Each row below holds a small network's activations on one input, seen along a few directions.
Each table varies a few parts of the input and shows all the possible inputs, shuffled.
Descriptions start from the smaller parts, as in this example, which fits no table here: one of 5 places around a ring, together with either a single point or one of 11 places around a ring or (one of 3 separate values, together with one of 4 places along a line).
Shared parts are said once, and a part with two or three values counts as separate values.

Other details of the inputs shift rows strongly along two fixed directions, in all tables alike. That doesn't count.

Rows:
R1: [  -7 -102   83  -43   -3  -26   39  -21   -5    9   11]
R2: [ -3  14 -41   8   3   1  17  10  28  11  28]
R3: [-15  51 -66  -7   3  16  -2  22  32  35 -16]
R4: [ -2  -9   3  53  18 -26 -28  13 -43 -57  -3]
R5: [-11 -32  18  45  14  -2 -28   9 -41 -77  -6]
R6: [ -4  -2 -12  69  24  -7 -37  19 -41 -66  -9]
R7: [ 27  50 -35 -25 -19   5  -1 -15  28  51  -2]
R8: [-23  -8  -1 -30   5  -1  11   0  23  30 -10]
R9: [ 13  52 -89  48  -2  -3 -15  57   3 -21  -8]
R10: [ -10 -119   93  -38    3  -33   38  -20  -18   -9   13]
R11: [ 17  18  16 -44  -9   5  25 -36  19  55  -9]
R12: [   4   77 -110   48    5    8   -9   46   28   -9   18]
R13: [-14 -60  73 -23  -7  -2  13 -28 -24 -15   2]
R14: [  0   5  14  -5  -7  12  -6   8 -11   8   6]
R15: [  18   74 -110   48   -3    4  -12   59    7  -13  -11]
R16: [-30 -29  12 -22  14  -7  10   0   4   7  -7]
R17: [ 19  53 -22 -34 -22  41  11 -19  46  55 -15]
R18: [  3   0  18  -1  -2   9 -10  -5   9 -12  -7]
R19: [ 20  11   5 -44 -15  -2  12 -32  15  45   1]
R20: [ 12  60 -27 -28 -30  37  12 -10  33  54 -11]
R21: [  1  -1 -29  67  14 -30 -47  24 -52 -72   2]
R22: [ -5 -13  10  51  20 -32 -28  14 -43 -64  -3]
R23: [-17 -60  29  -6  12 -18  28 -11   3 -13  35]
R24: [ 18  32   3 -32  -9  25  14 -28  39  61 -11]
R25: [ -6  18 -55  31  13  -5   5  24  10 -22  26]
R26: [  3 -53  90 -52   1  -2  27 -51  15  34  -1]
R27: [ 13  43   0 -46 -30  29  17 -17  42  60  -7]
R28: [  0   9   7  -4  -7  16  -5   7 -14   8   5]
R29: [  6   8  21 -42 -13  25  15 -12   3  42   3]
R30: [-30 -21   1 -13  11  -7   3   5   7   8  -7]
R31: [-16 -52  39  51  17 -14 -34  11 -44 -88  -1]
R32: [ 11  45  -5 -43 -33  33  18 -19  41  63  -8]
R33: [-11 -35  17  64  29 -16 -32  11 -57 -82  -6]
R34: [  7  30 -30  41  10 -10 -21  11 -23 -26 -10]
R35: [  0   2  19  -2  -2   5  -8  13 -13  -4   7]
R36: [  7 -51  63 -42  -5 -26   9 -38  -4  15  10]
Description of these inputs: one of 4 places along a line, together with either one of 3 separate values or one of 6 places along a line.
Question: The inputs of R12 and R23 match in every part but the place on the line of 4. If R9 is changed in the same way as R12 into R23, which row does it become?
Answer: R10
Question: Which other rows does R16 become when the choice among 3 separate values takes its other values? List them by row number.
Answer: R15, R25
Question: Which other rows does R19 become when the place on the line of 4 takes its other values? List them by row number.
Answer: R7, R21, R36
Question: Which other rows agree with R14 in the place on the line of 4? List them by row number.
Answer: R1, R2, R4, R7, R24, R30, R31, R32
Question: Which other rows does R34 become when the place on the line of 6 takes its other values? List them by row number.
Answer: R6, R17, R20, R21, R28

Rows:
R37: [-23 -28 -14  31  32 -28  -3   5   1 -32   1]
R38: [ -7 -45  52 -44   4  -5  23 -43  24  28 -15]
R39: [-16   0   2 -13  -5  18   3  12   7   6 -13]
R40: [  0 -40  32 -44  -6   2  48 -26  31  38  32]
R41: [  2  12  13 -14  -7  12 -12  -7  -8  17 -25]
R42: [  9 -14  60 -38 -18  21  13 -37  11  29   7]
R43: [ 32  77 -76  -6 -23  14   6  14  38  43  -6]
R44: [-32  17 -69  70  27  -6 -29  67 -21 -63   2]
R45: [-23  15 -66  66  20 -14 -37  61 -27 -61  -8]
R46: [  1  31 -59  70  18 -26 -42  37 -40 -59   0]
R47: [-10  13   4  -5  -2  18  -2  -4   5   4   5]
R48: [ -3  -5  -4 -16  -3  -5   6   5   1  15 -13]
R49: [  4 -53  57  37  12 -27 -21  -9 -55 -69  14]
R50: [ -2  -7  10  22  11 -17 -28   6 -37 -29 -14]
R51: [ 15  47 -44  80   2   7 -46  30 -36 -67   4]
R52: [ 13  21  14   2 -16  28  -8  -7  -3   2  -5]
R53: [ 19  15   7 -11  -5  -9  -6 -13  -4  17  -8]
R54: [ 21  63 -85  -6 -11   0  20  16  46  49  13]
R55: [-18 -30  56 -57  -4  12  21 -33  12  38   0]
R56: [ 26  69 -82  -7 -17   6  14  16  45  46   4]
R57: [-10  -7  -1  28  26 -18 -23 -13 -14 -35 -12]
R58: [-31 -72  42  24  16 -24 -19  17 -48 -63  -6]
R59: [ -2 -16  66 -44 -15  22  14 -35  10  32  -1]
R60: [-13 -52  46 -47  11 -14  32 -41  32  31  -5]
R61: [  0  13  11 -13  -5   7 -14  -8  -5  17 -17]
R62: [ 25  74 -81  -2 -15  18  17  16  44  42   7]
R63: [  9 -56  54  33  10 -35 -23  -5 -57 -64   2]
R64: [ 17 -26  43 -52 -10 -15  27 -44  16  44  16]
R65: [  5 -29  67 -43   1   1  10 -56  11  30 -26]
R66: [ 26 -17  52 -46 -14  -9  17 -43  10  40   6]
R67: [  5 -36  37 -46 -12   9  42 -26  29  35  23]
R68: [-13 -19 -11 -16   9 -20  19   6  10  21   7]
R69: [  9 -25  57 -53  -8  -1  14 -35  -2  44 -19]
R70: [-12 -33  53 -47 -13  21  28 -19  20  28   1]
R71: [ -8 -27 -13  23  10 -32  -2  21 -19 -32   7]
R72: [ 11 -21  47 -43 -13  10  27 -43  16  33  23]
R73: [  4  -7 -16  -4   2 -10  26   0  17  13  26]
R74: [ 10 -28  42 -41 -19  16  33 -27  20  29  13]
R75: [ -6 -19  67 -54 -14  21  14 -33   4  39 -18]
R76: [-10   4   1 -16   2   1  -6  -7   0  18  -7]
R77: [-24 -21  -3  27  12   3  -5  30 -10 -42   8]
R78: [-28 -53  61  29  15 -12 -30   3 -55 -66  -7]
R79: [ 23  72 -73 -10 -19  12   6  17  33  46 -14]
R80: [-23 -64  40  26  26 -40 -22   2 -57 -58   3]
R81: [-15  14 -68  65  21 -24 -31  57 -31 -58  -6]
R82: [ 36  87 -57 -10 -19  18  -8   3  21  50 -25]
R83: [-21 -69  49  33   9  -8 -11  14 -40 -73  13]
R84: [ 40  98 -57   7 -27  44  -7   3  26  36  -9]
R85: [ 1 13  1  0 -5 17 -1 -7  6  2 13]
R86: [ 28  20   9  -1 -12   9  -1 -14  -5   8  -4]
R87: [-20 -51  66  34   8  -2 -26   2 -55 -70  -4]
R88: [-10 -43  37 -46  -3   8  43 -18  33  36  27]
R89: [  8  30 -60  73   5  -6 -30  45 -29 -66   4]
R90: [ 22  88 -53  -1  -4  23 -16 -15  37  41 -33]
R91: [-41 -75  38  24  24 -19  -8  25 -37 -66   5]
R92: [  7  -6  -2  31   8 -15 -13   1 -26 -38  17]
R93: [-10  13 -74  72  21 -35 -22  54 -27 -58  11]
R94: [ 11  73 -77   2 -14  37   8  27  47  33   5]
R95: [ -4  63 -73  -2  -4  30  14  30  47  37   7]
R96: [ -6  52 -73 -13  -2  12  11  25  41  50  -3]
Question: The inputs of R75 and R91 match in every part but one. If R82 is changed in the same way as R75 into R91, which row does it become?
Answer: R71
Question: The inputs of R89 and R73 match in every part but one. If R83 is changed in the same way as R89 into R73, which row does it become?
Answer: R88
Question: What is each input in this table made of?
Answer: one of 6 places along a line, together with either a single point or one of 9 places around a ring
Question: Which other rows does R49 become when the place on the ring of 9 takes its other values? List them by row number.
Answer: R42, R50, R51, R53, R59, R61, R66, R78
Question: Start at R76 and move only the place on the ring of 9, one step at a time. The first step leads to R55. Which rows follow, in order?
Answer: R47, R85, R72, R92, R64, R46, R80

Rows:
R97: [  5 -29  19  -6   6 -30  15   1 -14  -3   7]
R98: [ 17  14 -34  25   8 -22  -7  10 -13  -7   2]
R99: [ -4   6 -45  31   8  -4 -10  24   2 -28  -7]
R100: [-2  5  7 -7 -7 30  9  3 -5  6  3]
R101: [  6 -49  37 -12   8 -32  17 -12 -17  -3  10]
R102: [-15   6 -19  14  17   0  -9   2   5  -3   9]
R103: [ -6  -7 -21   0   1  -1   9  10  18  -4  -7]
R104: [ 12   7 -27  19   7 -22  -6  10 -17  -6   1]
R105: [ -1 -28  58 -34  -3  18   9 -16   1  17  -7]
R106: [ 30  38 -12 -29 -21  12   4 -18  19  30  13]
R107: [ -2 -17  39  21  11   0 -27   6 -27 -35 -20]
R108: [-25 -20  12 -16  -5  -9   0  23 -11   2   3]
R109: [-12 -14 -10  -1   2  -6  13  13  14  -9  -5]
R110: [-15  11 -23  14  16   0  -1   3  17  -5   6]
R111: [-27 -56  41 -22  -5 -13   2  15 -26  -4   3]
R112: [ 29  48 -31   8 -23  15   1   1  26  20  11]
R113: [-13 -40   3  13  10 -13  -4   9 -15 -28   0]
R114: [-12 -31  36  -5  -3  13  17  -5 -17 -12  15]
R115: [  9  25 -19  26  -9  15   1  13   3 -13  13]
R116: [ 12  42  -1 -17 -14  18 -10 -28   8  32 -27]
R117: [ 23  36  28 -54 -21  27  12 -43  38  75 -28]
R118: [ -6  69 -93  59  19   7 -30  34  11 -24   0]
R119: [ 14  37  18 -61 -21  21   8 -50  24  67 -28]
R120: [-29 -33  18  14  23 -14   1  -1  -2 -29  13]
R121: [ 11 -21  20  20  -6 -12 -14  -3 -22 -36  19]
Question: What is each input in this table made of?
Answer: either one of 2 separate values or one of 11 places along a line or (one of 3 separate values, together with one of 4 places along a line)
Question: Which other rows does R99 become when the choice among 3 separate values takes its other values? List them by row number.
Answer: R98, R118
Question: Which other rows belong to the same alternative as R105? List them by row number.
Answer: R100, R106, R107, R112, R114, R115, R116, R117, R119, R121

Rows:
R122: [ -43  -87   12   58   48  -54  -30   25  -55 -103    4]
R123: [-10 -61  33 -41  -6 -14  29 -19  26  15  22]
R124: [ 30  51 -70  13  -4 -17 -10  11   1  11  -8]
R125: [ 11  35  -8  18 -10  40   0  -5   5   2  -8]
R126: [ 29  43 -34   9   0 -12 -18  -6 -15   6 -13]
R127: [-15 -29  67 -80  -1  -1  31 -59  34  59 -23]
R128: [-32 -72  60  45  24 -15 -23   3 -39 -91  -8]
R129: [ -4  31 -63  12  -2  -9  -2  22  25  25   8]
R130: [  5  38 -85  21  14 -13  -1  26  17   7  -7]
R131: [-38 -95  30  48  31 -27  -8  20 -36 -90  12]
R132: [-15 -31  72 -59   0   7  23 -48  27  56 -12]
R133: [ -7 -33  66 -77  -5   4  18 -36  -2  51 -22]
R134: [ -6  42 -37  19 -21  30 -24  31  -5  -5 -24]
R135: [  5  43 -20  18 -18  21 -25  -7   9  -5 -11]
R136: [ 14  40 -52   5  -2 -17  11   9  15  26  14]
R137: [ -8 -43  54 -75 -24  20  36 -11  32  50 -12]
R138: [-23 -53  55 -51  -8  -6  15   2   0  32  -5]
R139: [ 35  46 -39  29 -12  10 -13  12   0 -10  -6]
R140: [ -47  -88   51   57   23  -19  -25   52  -81 -113   18]
R141: [-22 -37  56 -60  -6   6  31 -38  40  36   5]
R142: [ 13  68 -54  25   2  11 -23  -3   2   2 -34]
R143: [ 25  51 -13   7  -7   2 -34 -12  -3   3  -3]
R144: [ -5  67 -46  17 -24  42 -12  32 -13   5  -3]
R145: [ 13  44 -69  25 -18  -4   0  24  22   2  10]
R146: [ 32 -27  54 -65 -12 -20  42 -44  18  66  14]
R147: [-10  52 -53  30   9  31  -7  29  16 -10   9]
R148: [ -8  45 -39  17 -13  19 -28  29 -17   7 -25]
R149: [ 39  59 -27   2  -8  29 -29  -4  11   1  -8]
R150: [ 26  14  24 -39  -7   1   3 -42   5  46 -17]
R151: [ 13  68 -42  29  -4  19 -27   1   5  10 -20]
R152: [ 13 -56  68  22   5 -10   3  -8 -42 -50  25]
R153: [ -47  -74   31   63   49  -51  -40   21  -65 -107   -7]
R154: [-14  22 -53  11  12   0  -7  23  23  12   7]
R155: [  5  43 -71  23   3  19  14  34  21   4  24]
R156: [ -7  39 -67  28  11  26   3  39  23  -7  13]
R157: [ 19 -17  78 -61 -25  25  25 -57  22  51  19]
R158: [ 12 -49  39 -62  -7 -30  52 -48  18  55   6]
R159: [-36 -89  50  38  38 -42 -24  42 -75 -89 -18]
R160: [ 12  26 -43  13 -11   3  15  12  15   0  35]
R161: [ 38  50 -34  13  -6   3  -8   1   3  22  -4]
R162: [ 25 -23  51 -61 -27   4  53 -42  23  48  37]
R163: [-43 -77  44  55  39 -35 -25  15 -49 -78   1]
R164: [ -9  67 -43  32  -2  33 -12  15   9 -12   0]
R165: [ 35 -44  68 -73 -20  -5  50 -42  29  59  13]
Question: The inputs of R134 and R133 match in every part but one. If R139 is changed in the same way as R134 into R133, which row does it become?
Answer: R126
Question: The inputs of R155 and R129 match in every part but one. If R157 is changed in the same way as R155 into R129, which row does it become?
Answer: R143
Question: What is each input in this table made of?
Answer: one of 4 places along a line, together with either one of 2 separate values or one of 9 places around a ring
Question: Start at R153 and move only the place on the ring of 9, one step at a time. The first step leads to R122. Which rows follow, in order?
Answer: R130, R158, R124, R126, R150, R142, R127
Question: Which other rows does R144 become when the choice among 2 separate values takes its other values? List them by row number.
Answer: R140

Rows:
R166: [  0  58 -73   0 -13  41  12  21  51  39   9]
R167: [ -1 -69  54  46  13 -48 -40 -18 -74 -80  -6]
R168: [ 24  46  31 -49 -39  38   8 -47  24  53 -21]
R169: [-20  -8  -4 -27  -1  28  26   6  36  34   0]
R170: [ 16  -7  -2  22  11 -29  -3  -4 -10 -15  23]
R171: [ 11 -15  15   3  11 -19 -26 -10 -15  -4 -27]
R172: [-27 -24 -18   3  19 -27  21  22  17  -5  -5]
R173: [-48 -79  41  30  35 -57 -34  21 -54 -73   3]
R174: [  6  79 -73 103  12  17 -79  61 -44 -95 -43]
R175: [  7  77 -82 118   9  13 -54  61 -36 -88  15]
R176: [ 19  69 -51 -32 -24  49  24  -6  66  63  19]
R177: [ -6  38   0 -27  -7  40   9  -8   6  40 -27]
R178: [ 19   0  10 -47 -38  28  35  -1  19  44  14]
R179: [-39 -58  54 -16   3  -1 -11  -3 -19 -24  -1]
R180: [ 12 -36   3  -3  -6 -29  20  17 -20  -6  20]
R181: [-24 -97 112 -74  14 -28  34 -56 -14  44  -8]
R182: [  3  17 -44 -39  -2   0  47  -6  60  59   6]
R183: [ 43  77 -59  -4  -7  10  -2 -14  24  48  -4]
R184: [ -1 -15 -15   1  11 -24   9  -5   8 -13  24]
R185: [  6 -56  99  -8  -1  -1   4 -31 -25 -20  10]
Question: The inputs of R184 and R176 match in every part but one. If R181 is changed in the same way as R184 into R176, which row does it become?
Answer: R177
Question: What is each input in this table made of?
Answer: one of 2 separate values, together with either a single point or one of 9 places around a ring
